A small network was shown many inputs. Here are its activations along a few directions, one row for each input.
In each table, some parts of the input vary, and every possible input appears once, in random order.
Descriptions start from the smaller parts, as in this example, which fits no table here: one of 2 separate values, together with either a single point or one of 11 places along a line or (one of 5 places around a ring, together with one of 6 places along a line).
Shared parts are said once, and a part with two or three values counts as separate values.
In the rows, zero is written as 128.

Other details of the inputs vary at random and push rows far along two fixed directions, the same in every table; ignore that.

A family of inputs:
r1: [129  95 142 165 183 156 145 145 113 121 140 122 120]
r2: [152  84  92  83  96 130 146  36 155 138 111 131 178]
r3: [105 111 115 172 164 150 126 143 127 148 146 135  99]
r4: [110 110 125 169 170 147 133 148 151  99 146 130 109]
r5: [ 81  62 130 133 111 146 148  30 159 126 149 162 211]
r6: [ 99 105 101 154 148 125 104 159 105 112 159 154 103]
r7: [176 192 118 112 132 123 108 109  81 123  92  45 127]
r8: [ 98 143 175 124 131 163 145 153 126 130 158 173 100]
r9: [112 126 158 156 154 142 169 170 131 135 100 162 130]
r10: [140 114 135 110 148 135 112 146 102 114 132  87 135]
r11: [138  84  85 102  94 116 135  43 189 137  91 132 153]
r12: [196 166 109  91 140 101  75 147  97 110 100  65 128]
r13: [126 125 165 153 117 161 137 161 149 119 145 176  94]
r14: [111 129 156 141 155 121 135 181 128 118 114 179 146]
r15: [ 91 115 101 152 150 150 147 138  97 127 159 141  91]
r16: [184 208 138  74  90 127 119 137 108 142  92 103  77]
r17: [132  89  69  97  83 102  85  61 174 148 120 160 166]
r18: [203 172 105 110 128 119  99 150 115 110 100  47 121]
r19: [123 123 170 148 128 160 145 149 134 138 132 176  85]
r20: [157 218 132  74 113 106 132 167 110 137  73  80 134]
r21: [ 86  56  84 127 107 148 148  40 177 159 151 193 163]
r22: [101 138 155 140 159 148 178 160 119 133 115 169 134]
r23: [127 125 176 183 132 112 163 162 137 128 165 159 126]
r24: [121  99 123  73  60 108 144  92 172 143  77 161 194]
r25: [ 81 100 112 144 137 140 119 163  97 118 161 128  97]
r26: [115 109 152 190 174 154 134 127 105 118 132 116 132]
r27: [ 98 121 128 146 185 152 150 128 124 114 146 130 103]
r28: [145  87 105 111  89 104  92  42 154 118 104 140 203]
r29: [185 204 123 104 102 105 124 178 131 122  62  85 127]
r30: [ 75 124 110 145 149 149 137 149 102 122 174 131 102]
r31: [ 97 105 163 162 165 151 115 141  92 107 148 108 145]
r32: [176 191 160  95  90  68 118 160  97 145 112  70 119]
r33: [116  83  78  86  69 117  99  62 169 155 122 135 163]
r34: [151 106 125  75  49 111 106  74 177 137 105 194 148]
r35: [ 88 103 141 137 172 143 122 151 125 106 148 120 111]
r36: [100 147 188 153 147 112 172 156 110 142 178 147 130]
r37: [116 104  90  74  94 117 133  40 183 129 117 126 169]
r38: [106 109 130 147 184 127 107 148 132  99 145 146 116]
r39: [176 185 116  78 138 120 108 134  95 121 114  41 128]
r40: [119 114 146 194 163 154 123 139 120  99 146 119 143]
r41: [171 179  69 119  94 109  93 158 111 118 108  61  83]
r42: [100 101 103 170 145 145 139 147 109 131 146 136  88]
r43: [150 202  91  88 121 116  88 136 108 147 119  53 104]
r44: [123 127 179 162 145  90 137 164 118 130 162 172 132]
r45: [139  94  65 116  68 121 108  63 193 147 119 142 159]
r46: [104 120 180 124 120 156 127 165 123 126 146 169  96]
r47: [116 141 179 161 148 116 181 143 107 145 165 160 118]
r48: [197 201 150 120 101  72 135 150 105 155  96  71 103]
Each input here is: one of 6 places around a ring, together with either one of 3 separate values or one of 5 places along a line.
Q: The inputs of r17 and r21 match in every part but the place on the ring of 6. If r6 is changed in the same way as r17 into r21, which row does it become?
A: r15
Q: The inputs of r31 and r5 match in every part but the place on the ring of 6. If r33 is changed in the same way as r31 into r5, which row does it become?
A: r43
Q: Change only the place on the line of 5 in r26. List by row number the other rows that result.
A: r1, r3, r11, r42
Q: Change only the choice among 3 separate values in r13. List by row number the other rows that result.
A: r23, r29
Q: Change only the place on the line of 5 in r40. List by row number the other rows that result.
A: r4, r18, r41, r45
Q: Change only the place on the ring of 6 in r23. List by row number the other rows that result.
A: r32, r36, r44, r47, r48

A family of inputs:
r49: [177 152  79  72  84 111 109  81 134 143  93  84 117]
r50: [ 81  62  96 129 123 151 145  70 163 134 147 180 161]
r51: [ 83  94 155 196 193 164 127 194  99 105 188 155  88]
r52: [106 171 183 155 175 147 147 201  89 116 148 126  79]
r53: [ 91  83 147 120 102 141 167  84 172 146 149 195 155]
r54: [116 167 181 172 174 142 146 208  95 117 151 133  76]
r55: [ 85 101 145 193 189 152 127 195 100 104 186 151  89]
r56: [ 94 105 158 202 205 156 159 173 109 104 155 135 131]
r57: [113 165 169 153 171 143 140 211  87 119 141 140  95]
r58: [188 223 124 112 153 120  74 221  53 109 112  17  48]
r59: [104  50 129 145 126 151 166  69 166 123 128 163 188]
r60: [172 155  70  90  80 100  90  94 148 133  91  83 132]
r61: [168 144  85  67  72 104  88  93 130 127  94  78 131]
r62: [115 149 129 170 191 142 130 184  88 119 159 118  71]
r63: [ 89  64 105 124 119 147 148  61 158 136 146 180 147]
r64: [174 239 112 119 168 111  73 222  60 121 103  12  55]
r65: [167 140  79  75  73  88  89 105 133 136  96  82 132]
r66: [109  64 142 125  92 142 150  88 174 140 125 209 162]
r67: [ 89  63 148 144 114 139 158  61 145 136 155 176 182]
r68: [109 142 145 181 187 155 109 197  92 107 163 112  79]
r69: [108  69 142 127  92 141 160  88 173 138 130 206 158]
r70: [102  84 138 136  98 124 167  92 180 145 152 201 155]
r71: [174 155  94  80  95 105 122  91 131 127  70  65 174]
r72: [177 241 109 116 171 111  82 215  56 126 100  11  49]
r73: [130 151 167 171 205 128 121 186  97 103 152 113 112]
r74: [112 139 155 176 202 141 144 191  89 112 134  94 120]
r75: [ 84 109 147 193 207 168 145 177  97 118 182 157  78]
r76: [ 72 137 187 176 188 157 166 204  98 115 174 168  98]
r77: [ 98  57 148 148 110 140 161  63 150 139 157 178 179]
r78: [127 165 167 170 167 132 137 212  97 117 140 140  85]
r79: [ 89  54 108 138 115 157 135  73 174 129 148 178 155]
r80: [187 159 114  94  71  90 111  79 123 144  94  77 154]
r81: [177 170 121  71  61 100 127 101 145 141  83 101 127]
r82: [162 153  85  75  78 111  88  88 135 127  92  76 134]
r83: [165 145  77  67  74 101  91 101 127 129  99  83 139]
r84: [177 165 119  67  67 103 107 106 137 142  68 109 137]
r85: [124 140 159 185 201 153 142 187  92 105 136  97 115]
r86: [ 95 148 138 164 191 156 114 199  82 106 163 109  90]
r87: [ 74 110 143 185 209 156 147 183  93 124 180 151  82]
r88: [ 97  55 139 135 136 118 144  73 171 127 145 183 192]
r89: [ 81 114 139 199 208 165 138 183 105 114 177 149  85]
r90: [174 152  78  77  84 117 101  83 140 139  88  79 122]
r91: [ 89  78 141 127 101 124 168  94 177 152 152 199 160]
r92: [162 155  80  75  83 115  90  85 140 132  86  77 134]
r93: [176 161 112  73  66  85 108 117 141 149  71 112 140]
r94: [113  68 138 134  92 134 146  91 176 140 124 211 163]
r95: [164 156  77  73  87 115  99  79 136 137  85  78 127]
r96: [113  60 141 141 133 130 140  69 173 122 145 183 186]
r97: [176 154 102  83  97 110 119  86 131 125  67  61 165]
r98: [ 85  64  97 123 121 144 152  69 156 138 151 184 155]
r99: [168 172 114  72  62  80 126 107 144 147  82 101 134]
r100: [ 97  69 136 130  94 121 159  95 172 143 130 209 166]
r101: [173 148  85  78  73 111  89  90 141 130  92  77 129]
r102: [108  56 147 133 134 137 145  68 171 121 147 182 184]
r103: [176 168 117  68  64 101 116 103 138 140  72 108 136]
r104: [ 78  60  98 131 118 150 135  76 168 130 148 180 168]
r105: [ 87 111 180 209 192 146 155 171  90 119 187 152 119]
r106: [172 152  75  91  74  96  88  95 144 129  97  83 133]
r107: [102 127 175 186 177 146 142 204 109 119 154 176  98]
r108: [ 85  63 140 143 115 135 161  68 144 138 159 181 191]
r109: [115 162 170 151 174 144 130 214  86 121 137 140  96]
r110: [ 99  81 138 139  93 121 168  88 178 135 141 203 157]
r111: [111 146 137 178 197 160 121 187  92 116 156 114  73]
r112: [175 153  76  88  79 109  87  90 147 135  89  81 131]
r113: [ 87  83 139 118 100 136 169  90 172 147 153 201 167]
r114: [200 252 152 121 145 109  97 234  63 121  90  48  54]
r115: [182 159 117  67 101  94  99  80 137 123  84  79 163]
r116: [ 88 128 188 189 187 160 163 198 115 127 183 173  90]
r117: [183 173 117  64  61 102 126  99 150 153  92  98 129]
r118: [179 161 109  66 102  90 100  88 135 125  89  82 171]
r119: [174 237 117 120 162 107  71 225  55 116 108  11  55]
r120: [ 86  56 142 150 112 122 160  69 150 144 156 180 186]
Q: The inputs of r78 and r103 match in every part but one. If r60 is changed in the same way as r78 into r103, which row does it become?
A: r92
Q: Describe the family of inputs behind these rows.
A: one of 6 places around a ring, together with either one of 3 separate values or one of 4 places along a line or one of 5 places along a line
Q: A walk changes only the place on the line of 4. It starts at r93 and steps to r100. List the rest of the walk in order.
A: r99, r91
Q: Change only the choice among 3 separate values in r67. List by row number the other rows that result.
A: r97, r115
Q: List by row number the other rows that have the place on the ring of 6 in common with r83.
A: r50, r57, r71, r76, r86, r98, r104, r108, r109, r113, r118

A family of inputs:
r121: [ 61  16 141 183 170 158 168  84 147 120 166 200 188]
r122: [159 182 116 122 158 140  97 178  90 115 113  55  82]
r123: [120 144 126 151 157 133 106 174  88 120 156  96  85]
r124: [155 107  84  83  63 104 115  25 167 132  95  99 202]
r125: [ 42  31 124 170 160 163 150 100 161 126 179 219 159]
r126: [141 158 174 151 170 124 144 181  85 124 118 110 126]
r127: [160 174 135 129 179 116 107 161  79 112 122  52 112]
r128: [157 191 115 130 153 128  99 167  82 127 121  56  70]
r129: [171 143 134  76  77  90 128  67 158 139  97 109 179]
r130: [175 191 145 102 104 101 120 133 114 130  95  72 145]
r131: [ 49  14 132 190 164 179 156  89 171 117 178 220 152]
r132: [167 205 139 128 142 106 117 194  96 127 113  91  86]
r133: [165 129 100  81  95 100 108  53 150 128 104  82 176]
r134: [168 115 101  73  42 102 126  47 188 147  75 143 166]
r135: [146 129 111  84  68 108 143  89 168 150  98 140 153]
r136: [163 165 135 101 107 123 124 145 128 133  98 106 114]
r137: [154 166 127 108  97  95 116 153 126 135 110 110 116]
r138: [ 81  88 167 170 138 141 155 151 129 131 177 193 118]
r139: [151 122  97  62  42  91 124  58 180 154  85 153 176]
r140: [ 46  36 161 185 148 159 188 107 178 135 175 249 154]
r141: [ 79  93 129 156 161 156 128 132 117 127 168 160 119]
r142: [155 123 102  60  33  95 123  50 169 158  91 151 167]
r143: [ 58  29 140 190 162 164 167  86 151 114 167 189 187]
r144: [108 138 125 166 182 146 124 168 106 119 145 110  91]
r145: [119 150 127 145 165 151 124 167  92 126 150  96  83]
r146: [165 140 110  67  60 108 123  86 159 135  80 127 149]
r147: [159 204 148 116 131 124 126 186  87 138 118  82  77]
r148: [122 153 164 162 158 135 141 182 100 127 156 145  89]
r149: [147  93  60  77  47  91 103  45 178 142  99 121 173]
r150: [111 151 121 141 174 144 123 175  97 113 140 102  93]
r151: [170 166 153 103 126  98 130 131 114 131 103  94 142]
r152: [162 127  66  90  80  99 105  72 157 136  99 106 151]
r153: [172 130 109  90  64 101 120  83 166 137  91 140 154]
r154: [141 170 121 126 165 144 101 177  89 106 121  75  85]
r155: [122 168 159 134 146 138 142 181  94 127 139 127  86]
r156: [129 165 164 140 160 139 118 194  99 120 129 129  95]
r157: [ 77  89 128 153 158 161 144 127 121 120 168 160 116]
r158: [160 157  95 115 118 116 101 123 110 130 122  85 106]
r159: [164 106 102  72  30  90 115  60 183 143  88 146 171]
r160: [119 167 154 135 155 133 143 190 104 123 132 128  95]
r161: [ 91  78 130 169 158 151 118 146 128 111 164 152 121]
r162: [122 148 130 145 178 149  97 178  93 111 138 104  95]
r163: [ 78  87 124 163 167 160 147 137 134 125 163 155 123]
r164: [135 166 175 158 163 131 145 184  90 119 120 104 126]
r165: [130 168 160 150 150 134 138 177 100 133 137 123  81]
r166: [ 61  18 128 187 159 170 150  94 167 114 182 221 157]
Q: Describe the family of inputs behind these rows.
A: one of 2 separate values, together with either one of 5 places around a ring or (one of 3 separate values, together with one of 6 places around a ring)
Q: The inputs of r161 and r159 match in every part but the choice among 2 separate values. If r152 is changed in the same way as r161 into r159, which row does it become?
A: r132
Q: Change only the choice among 2 separate values in r145. List by row number the other rows that result.
A: r147
